A small network was shown many inputs. Here are its activations along a few directions, one row for each input.
In each table, some parts of the input vary, and every possible input appears once, in random order.
A made-up example of a description, with smaller parts first: one of 6 places along a line, together with either a single point or one of 11 places along a line or (one of 3 separate values, together with one of 8 places around a ring).
Shared parts are said once, and a part with two or three values counts as separate values.
(in the rows, 128 means zero)

Other details of the inputs shift rows strongly along two fixed directions, in all tables alike. That doesn't count.

Table:
x1: [132 140 118 131 103 119 127 133 100 119 123 129 131 130]
x2: [105 123 134 135 135 110 129 122 117 134  84 162 100 150]
x3: [135 127 105 111  74 127 129 125  99 118 124 116 158 145]
x4: [134 135 121 135  91 140 136 138  99 120 161 112 144 108]
x5: [106 120 143 143 143 107 140 117 125 141  87 152 116 148]
x6: [107 134 165 146 151 124 151 125 139 128 132 154  94 129]
x7: [127 137 129 135  89 139 119 135  99 117 156 107 150 105]
x8: [152 118 106 123 108 131  98 153 138 129 132 100 154 119]
x9: [134 126 123 134 107 137 151 117 103 125 112 123 134 140]
x10: [131 122 112 127 147 107 166 115 116 137  93 143 119 152]
x11: [117 124 137 132 132 132 155 122 119 131 127 132 120 128]
x12: [138 123 106 100  82 121 128 124 102 114 127 118 166 144]
x13: [101 134 167 141 132 132 121 122 137 117 156 127 118 104]
x14: [127 136 142 106 140 154  91 140 154 116 170 105 133  90]
x15: [134 126 119 122 134 117 157 111 115 124  88 151 116 163]
x16: [142 127  83 119 140 123 122 131 135 137 122 111 160 123]
x17: [133 137 140 141 142 140 118 133 129 146 115 118 118 124]
x18: [ 96 123 178 139 158 138 150 100 155 121 126 148  90 127]
x19: [115 137 163 142 172 131 119 126 153 147 114 133  97 133]
x20: [123 123 139 132 120 109 156 111 120 137  84 147 132 168]
x21: [118 122 127 145 125 112 140 121 103 143  80 150 121 152]
x22: [128 128 120 147 172 122 137 122 143 154  87 149 115 145]
x23: [ 93 122 164 108 131 155 118 106 162  97 196 107 121  83]
x24: [106 116 171 152 187 130 104 129 182 140 122 143  89 140]
x25: [128 135 134 132 148 107 152 126 126 128 107 170  94 152]
x26: [126 123 132 128  97 130 140 118 108 128 112 130 140 146]
x27: [116 118 114 116 117 106 122 124 114 126 118 123 151 130]
x28: [131 129 106 118  98 142 140 132 103 119 144 117 135 119]
x29: [156 135 123 133 129 130 125 139 141 136 140 131 113 124]
x30: [155 131  76 134 104 137 124 138 102 144 121 103 167 118]
x31: [ 92 133 172 109 122 157  85 129 152  89 218 117 121  62]
x32: [134 125 111 122 141 116 159 122 109 134  95 156 111 155]
x33: [167 116  89 113 111 121 102 157 128 126 120 102 176 135]
x34: [134 132 148 132 132 148 110 137 157 128 190 106 127  96]
x35: [159 119  95 136 101 131 107 149 113 141 122  94 166 133]
x36: [130 137 130 120 151 130 108 132 146 132 136 106 133 121]
x37: [150 134  91 115  91 112 144 136  99 119 148 103 168 125]
x38: [121 125 139 149 145 130 164 120 110 141  93 158  97 150]
x39: [ 82 116 171 122 162 125 109 116 154 118 130 165  89 119]
x40: [124 138 135 141 137 112 153 129 120 130 102 167  87 152]
x41: [156 133  68 119 102 134 122 144 111 135 118 108 165 118]
x42: [124 120 130 122 130 100 151 107 124 130  86 147 132 168]
x43: [138 129 138 121 142 140 106 133 166 123 192 106 129  95]
x44: [146 129 138 112 132 147 102 140 162 119 194 117 126  91]
x45: [135 115 124 142 174 104 114 134 159 139  90 136 122 164]
x46: [107 139 172 123 155 159  95 133 169 124 160 124  92  90]
x47: [128 131 116 114  92 144 134 121 111 110 143 114 137 125]
x48: [160 129  66 107 114 129 120 145 117 131 120 111 174 120]
x49: [131 134 119 127 118 108 129 127 109 120 127 121 147 130]
x50: [137 131 152 146 143 145 120 132 147 138 158 130 104 110]
Each input here is: one of 5 places around a ring, together with either one of 4 separate values or one of 6 places around a ring.
Q: The inputs of x38 and x11 match in every part but the place on the ring of 5. If x21 is changed in the same way as x38 into x11, which row does it become?
A: x5
Q: The inputs of x20 and x42 match in every part but the place on the ring of 5. If x18 is changed in the same way as x20 into x42, which row does it become?
A: x23
Q: Start at x28 and move only the place on the ring of 6, one step at a time. The first step leads to x47. Which rows follow, in order?
A: x3, x2, x1, x40
Q: Change only the choice among 4 separate values in x22. List by row number the other rows that result.
A: x19, x24, x34
Q: Change only the place on the ring of 5 in x46. List by row number the other rows that result.
A: x14, x17, x19, x36

Table:
x51: [ 93 117 156  99 105 160  88 124 158  89 204  94 139  73]
x52: [ 91 123 165 119  98 167  97 122 144  96 215 113 121  67]
x53: [108 114 147 149 165 126 125 119 156 154  98 129 117 145]
x54: [114 124 174 170 174 138 141 113 152 147  92 154  85 142]
x55: [134 122  98  98  72 134 103 132 108 105 151  88 180 115]
x56: [145 134  94 132  94 106 172 128  72 134  96 133 146 155]
x57: [114 114 173 140 197 122 128 126 187 131 123 169  79 136]
x58: [166 140  99 140 146 118 164 121 112 152  84 148 112 169]
x59: [138 139  97 115  61 128 147 132  82 118 164  90 175 103]
x60: [106 123 135  88  89 153  87 129 138 105 187  94 161  89]
x61: [109 131 175 148 207 144 135 124 164 148 107 174  48 120]
x62: [138 133 138 112  97 167 107 146 149 105 226  79 142  77]
x63: [128 123 131 132 175 127 129 117 169 134 126 150 108 130]
x64: [136 126  95  98  77 132 116 131 101 105 155  84 185 117]
x65: [130 142 169 150 163 125 119 129 157 138 120 151  80 134]
x66: [168 130  61 118  94  83 165 126  60 140  52 119 182 190]
x67: [118 124 125 121  81 145 125 131 108 107 179 107 148  98]
x68: [171 131  58 135  80  88 181 132  45 144  56 130 165 188]
x69: [124 133 128 117 131 112 144 114 116 125 107 131 139 144]
x70: [119 142 162 153 180 139 120 135 151 137 113 159  74 129]
x71: [137 132 106 140 157 106 117 144 132 143  84 142 125 150]
x72: [124 122 155 138 168 111  98 133 159 138 129 143 107 130]
x73: [135 129 111 130  96 117 146 130  94 138  94 149 142 153]
x74: [123 124 120 132 168 126 120 134 158 139 109 143 110 119]
Q: The inputs of x67 and x51 match in every part but one. If x70 is changed in the same way as x67 into x51, which row does it become?
A: x71
Q: Describe the family of inputs behind these rows.
A: one of 2 separate values, together with either a single point or one of 5 places around a ring or one of 6 places along a line
Q: Change only the choice among 2 separate values in x74. List by row number the other rows that result.
A: x61
